These are the activations of a small network on made-up records, seen along a few directions, one row for each record.
After each row come some of the record's fields: Mivez, Sopo, Daro, Zale, Nufop.
Not every record has every field; a missing one is written absent.
The largest differences between rows may come from other fields.
Strong random noise was added to every row along 2 fixed directions; ignore it. To show where, here is one row again and again, with new noise each time:
-168; -179; 139; -20; 271; 432; -10; 65; 181; -368; -261; 95; -33; -392; -30; 122; -377; 100
-393; 82; 239; -108; 117; 363; 25; -259; 336; -195; -171; -14; 269; -546; -308; 210; -120; 303
-170; 446; -71; -116; -26; 751; -157; -447; 23; -94; -311; -398; 679; -789; -116; 501; -177; 422
-245; 635; -73; -160; -125; 781; -169; -638; 48; 8; -289; -515; 895; -905; -222; 593; -59; 542

312; -468; -423; 196; 354; 284; -269; 583; -327; -227; -368; 371; -68; -122; 482; -315; -331; -29 : Mivez is absent, Sopo is c1, Daro is z3, Zale is absent, Nufop is b3
166; 91; -290; -12; -238; 32; -214; -129; -234; 249; -19; -172; 360; -40; -4; -22; 253; 42 : Mivez is l2, Sopo is c1, Daro is z3, Zale is absent, Nufop is b3
-128; 334; 20; -19; -200; -146; 73; -280; 74; 242; 208; -123; 222; 19; -94; 8; 114; 82 : Mivez is absent, Sopo is c1, Daro is z2, Zale is absent, Nufop is b3
-166; 498; -187; -143; -454; -249; -225; -575; -54; 665; 210; -314; 767; -199; -493; 53; 803; 214 : Mivez is l1, Sopo is c1, Daro is z1, Zale is absent, Nufop is b3
22; 388; -12; -52; -45; -277; 103; -161; -70; 274; 169; 4; 158; 100; -41; 34; 317; 241 : Mivez is l1, Sopo is c1, Daro is z2, Zale is absent, Nufop is b3
-264; 677; 164; -96; -243; -26; 322; -450; 193; 89; 177; -403; 306; -120; -53; 402; 102; 380 : Mivez is absent, Sopo is c1, Daro is z2, Zale is absent, Nufop is b4
-532; 437; 487; -111; 268; -191; 402; -252; 353; -56; 135; 332; 94; -119; -370; 73; 318; 683 : Mivez is absent, Sopo is c1, Daro is z1, Zale is absent, Nufop is b3
-6; 642; -60; -178; -308; 436; -76; -606; -12; 175; -92; -594; 586; -422; -98; 503; 94; 208 : Mivez is absent, Sopo is c2, Daro is absent, Zale is j3, Nufop is absent
414; -450; -286; 26; -172; 528; -379; 267; -218; -227; -215; -361; -141; -66; 285; 100; -563; -586 : Mivez is l1, Sopo is c2, Daro is absent, Zale is j4, Nufop is absent
-54; 285; 84; -27; 25; -189; 152; -123; 46; 109; 164; 14; -168; 298; 4; -1; 74; -1 : Mivez is absent, Sopo is c1, Daro is z1, Zale is absent, Nufop is b3
-29; -33; 66; -96; 6; -101; -28; -84; 124; 105; 10; -57; 21; -20; -127; -33; 142; -34 : Mivez is l1, Sopo is c2, Daro is absent, Zale is j3, Nufop is absent
-413; 281; 107; -142; -253; -162; -9; -432; 295; 306; 159; -112; 410; -253; -437; -32; 382; 152 : Mivez is absent, Sopo is c1, Daro is z1, Zale is absent, Nufop is b4
-173; 584; 20; -26; -109; -91; 155; -318; -149; 246; 92; -163; 279; 0; -61; 223; 349; 384 : Mivez is l2, Sopo is c1, Daro is z2, Zale is absent, Nufop is b3
580; -364; -192; 270; 674; 6; 183; 945; -498; -427; -217; 597; -867; 572; 899; -220; -425; -81 : Mivez is absent, Sopo is c1, Daro is z3, Zale is absent, Nufop is b3
-501; -33; 302; -93; -83; 37; 187; -281; 531; -133; 33; 82; 161; -316; -293; -5; -166; 112 : Mivez is absent, Sopo is c1, Daro is z2, Zale is absent, Nufop is b4
-763; -32; 693; -99; -163; -878; 332; -316; 746; 204; 496; 330; -98; 257; -834; -344; 684; 60 : Mivez is absent, Sopo is c1, Daro is z1, Zale is absent, Nufop is b3
-662; -675; 639; 24; 242; -701; 251; 173; 821; -190; 217; 681; -463; 116; -620; -542; 212; -64 : Mivez is l1, Sopo is c2, Daro is absent, Zale is j1, Nufop is absent
46; 208; -117; -94; -345; 169; -186; -307; -15; 101; -15; -519; 324; -192; -37; 272; 96; -110 : Mivez is absent, Sopo is c2, Daro is absent, Zale is j3, Nufop is absent
-166; 423; 21; -62; -17; -119; 215; -196; 31; 198; 128; 79; 169; -44; -37; 211; 201; 323 : Mivez is l1, Sopo is c1, Daro is z2, Zale is absent, Nufop is b4
-49; -39; -4; 56; -19; 108; -4; -1; 41; -58; -42; -144; -48; -81; 46; 60; -105; -75 : Mivez is absent, Sopo is c2, Daro is absent, Zale is j1, Nufop is absent
-217; -21; 313; -54; 289; 90; 225; 72; 259; -209; -60; 114; -192; -64; -32; 64; -226; 104 : Mivez is absent, Sopo is c2, Daro is absent, Zale is j4, Nufop is absent
-214; 330; 188; -80; -261; -74; 134; -425; 253; 204; 162; -192; 259; -119; -298; 69; 131; 195 : Mivez is absent, Sopo is c1, Daro is z2, Zale is absent, Nufop is b3
59; 80; 222; 46; 297; -593; 398; 307; -21; -56; 228; 357; -743; 713; 209; -129; 118; -58 : Mivez is absent, Sopo is c1, Daro is absent, Zale is absent, Nufop is b3
-152; 4; 503; -4; 142; -614; 533; 166; 248; -5; 403; 360; -660; 644; -128; -95; 148; 98 : Mivez is l2, Sopo is c1, Daro is absent, Zale is absent, Nufop is b3
-103; 236; 143; -29; -97; -122; 108; -159; 53; 132; 202; -140; 96; 39; 2; 72; 89; -24 : Mivez is absent, Sopo is c1, Daro is z2, Zale is absent, Nufop is b3
225; -195; -100; 64; 54; 311; -153; 130; -85; -211; -142; -151; -107; 24; 167; 65; -420; -208 : Mivez is l1, Sopo is c2, Daro is absent, Zale is j1, Nufop is absent
182; 254; -300; 51; 132; 417; -185; -26; -140; -83; -175; -70; 284; -363; 173; 147; -229; 181 : Mivez is absent, Sopo is c1, Daro is z1, Zale is absent, Nufop is b3
-219; -128; 240; -29; -106; -241; 65; -79; 227; -45; 54; -71; -113; 54; -287; -52; 213; -7 : Mivez is l2, Sopo is c2, Daro is absent, Zale is j1, Nufop is absent
-638; -6; 694; -171; -242; -556; 280; -480; 825; 56; 430; -24; -150; 112; -722; -153; 373; 6 : Mivez is absent, Sopo is c2, Daro is absent, Zale is j3, Nufop is absent
193; 749; -300; -46; -289; 9; -53; -365; -332; 405; 105; -452; 548; -51; 49; 324; 385; 392 : Mivez is l2, Sopo is c1, Daro is absent, Zale is absent, Nufop is b3
-284; 197; 32; -171; -314; 8; -182; -551; 216; 338; 19; -278; 621; -385; -498; 139; 390; 123 : Mivez is l1, Sopo is c2, Daro is absent, Zale is j3, Nufop is absent
73; -71; -114; 50; -13; 493; -180; 11; 40; -205; -251; -176; 40; -279; 181; 123; -496; -160 : Mivez is absent, Sopo is c2, Daro is absent, Zale is absent, Nufop is absent
364; 612; -388; -47; -271; -35; -112; -286; -451; 494; 80; -359; 490; 28; 107; 225; 510; 279 : Mivez is l2, Sopo is c1, Daro is z3, Zale is absent, Nufop is b3
-390; 103; 231; -84; -339; 16; -20; -497; 422; 82; 92; -207; 358; -230; -505; 94; 164; 45 : Mivez is absent, Sopo is c2, Daro is absent, Zale is absent, Nufop is absent
44; 272; 2; -48; 115; -309; 89; -57; -52; 239; 86; 230; 26; 110; -12; -61; 398; 232 : Mivez is l1, Sopo is c1, Daro is z3, Zale is absent, Nufop is b3
-583; -200; 392; -131; -77; -196; 52; -212; 588; 63; 111; 116; 93; -228; -539; -161; 115; 9 : Mivez is absent, Sopo is c2, Daro is absent, Zale is j4, Nufop is absent
-371; -264; 306; 94; 346; -165; 239; 174; 303; -282; -43; 585; -351; 25; -109; -185; -140; 97 : Mivez is l1, Sopo is c1, Daro is z2, Zale is absent, Nufop is b3
78; 32; -310; -109; -396; 193; -435; -323; -118; 294; -99; -424; 608; -398; -156; 116; 318; -131 : Mivez is l1, Sopo is c2, Daro is absent, Zale is j3, Nufop is absent
252; 108; -300; 50; 141; 179; -73; 191; -404; 11; -91; 117; 29; 1; 330; 97; -19; 106 : Mivez is absent, Sopo is c1, Daro is z3, Zale is absent, Nufop is b3

Which values does each new row have?
-80; -180; 30; -79; -110; 34; -163; -174; 144; 56; -62; -43; 99; -114; -229; -22; 98; -211 : Mivez is l1, Sopo is c2, Daro is absent, Zale is j3, Nufop is absent
203; -57; 56; 63; 106; -393; 158; 306; -75; -11; 131; 142; -480; 503; 215; -212; 83; -118 : Mivez is absent, Sopo is c1, Daro is absent, Zale is absent, Nufop is b3
148; 362; -132; -36; -247; -5; 43; -218; -249; 250; 123; -319; 178; 67; 41; 157; 171; 21 : Mivez is l2, Sopo is c1, Daro is z2, Zale is absent, Nufop is b3
-63; -284; 305; -69; -63; -184; 98; 75; 155; -33; 134; -30; -439; 275; -210; -107; -27; -331 : Mivez is l2, Sopo is c2, Daro is absent, Zale is j4, Nufop is absent
-110; -554; 8; 57; 46; -415; -132; 191; 220; 148; 171; 499; -25; 65; -367; -513; 262; -209 : Mivez is l1, Sopo is c1, Daro is z1, Zale is absent, Nufop is b3
-356; 262; 358; -31; 541; -228; 395; 116; 158; -75; 46; 548; -160; -14; -66; -52; 163; 528 : Mivez is absent, Sopo is c1, Daro is z1, Zale is absent, Nufop is b3
43; 110; -156; -39; -115; 735; -254; -177; -99; -228; -276; -432; 448; -500; 98; 402; -423; -1 : Mivez is absent, Sopo is c2, Daro is absent, Zale is j4, Nufop is absent
-399; -468; 654; -43; -33; -556; 318; 14; 639; -119; 305; 254; -670; 469; -565; -331; 53; -339 : Mivez is l2, Sopo is c2, Daro is absent, Zale is j1, Nufop is absent
75; 146; -408; 14; -402; 312; -467; -336; -202; 321; -96; -544; 785; -492; -151; 194; 124; -119 : Mivez is l1, Sopo is c2, Daro is absent, Zale is j1, Nufop is absent
-220; 295; 243; -191; -169; 206; 112; -351; 171; 15; 31; -321; 91; -121; -234; 301; -78; 50 : Mivez is absent, Sopo is c2, Daro is absent, Zale is j4, Nufop is absent
153; -5; -29; -25; -294; 634; -167; -116; 23; -210; -80; -648; 8; -153; 167; 358; -601; -343 : Mivez is absent, Sopo is c2, Daro is absent, Zale is j4, Nufop is absent
-42; -249; 25; -82; -120; -334; -85; -19; 95; 194; 105; -4; -120; 110; -216; -181; 268; -288 : Mivez is l1, Sopo is c2, Daro is absent, Zale is j3, Nufop is absent
20; -46; 67; -92; -136; 5; -17; -83; 73; -31; 20; -171; -120; 92; -20; 87; 21; -203 : Mivez is absent, Sopo is c2, Daro is absent, Zale is j3, Nufop is absent
18; 358; -135; 14; 158; -78; 65; -7; -168; 200; -40; 254; 293; -45; -9; 15; 377; 544 : Mivez is l2, Sopo is c1, Daro is z3, Zale is absent, Nufop is b3
4; -112; -358; 50; 47; -38; -274; 89; -191; 279; -116; 168; 498; -314; -41; -247; 285; 172 : Mivez is l1, Sopo is c1, Daro is z3, Zale is absent, Nufop is b3
517; -368; -375; 51; 3; 156; -324; 307; -423; -54; -156; -159; -279; 164; 392; -53; -187; -502 : Mivez is l1, Sopo is c2, Daro is absent, Zale is j3, Nufop is absent
-99; -471; 217; 116; 710; -202; 265; 628; 43; -353; -41; 829; -562; 161; 160; -308; -167; 62 : Mivez is l1, Sopo is c1, Daro is z1, Zale is absent, Nufop is b3
102; -65; 45; 13; 7; -227; 100; 56; -4; 44; 116; 73; -214; 185; -6; -94; -10; -142 : Mivez is l1, Sopo is c1, Daro is z2, Zale is absent, Nufop is b3
77; 123; -312; 126; 103; 252; -182; -27; -256; 26; -260; -14; 508; -353; 191; -31; -63; 277 : Mivez is l1, Sopo is c1, Daro is z2, Zale is absent, Nufop is b3
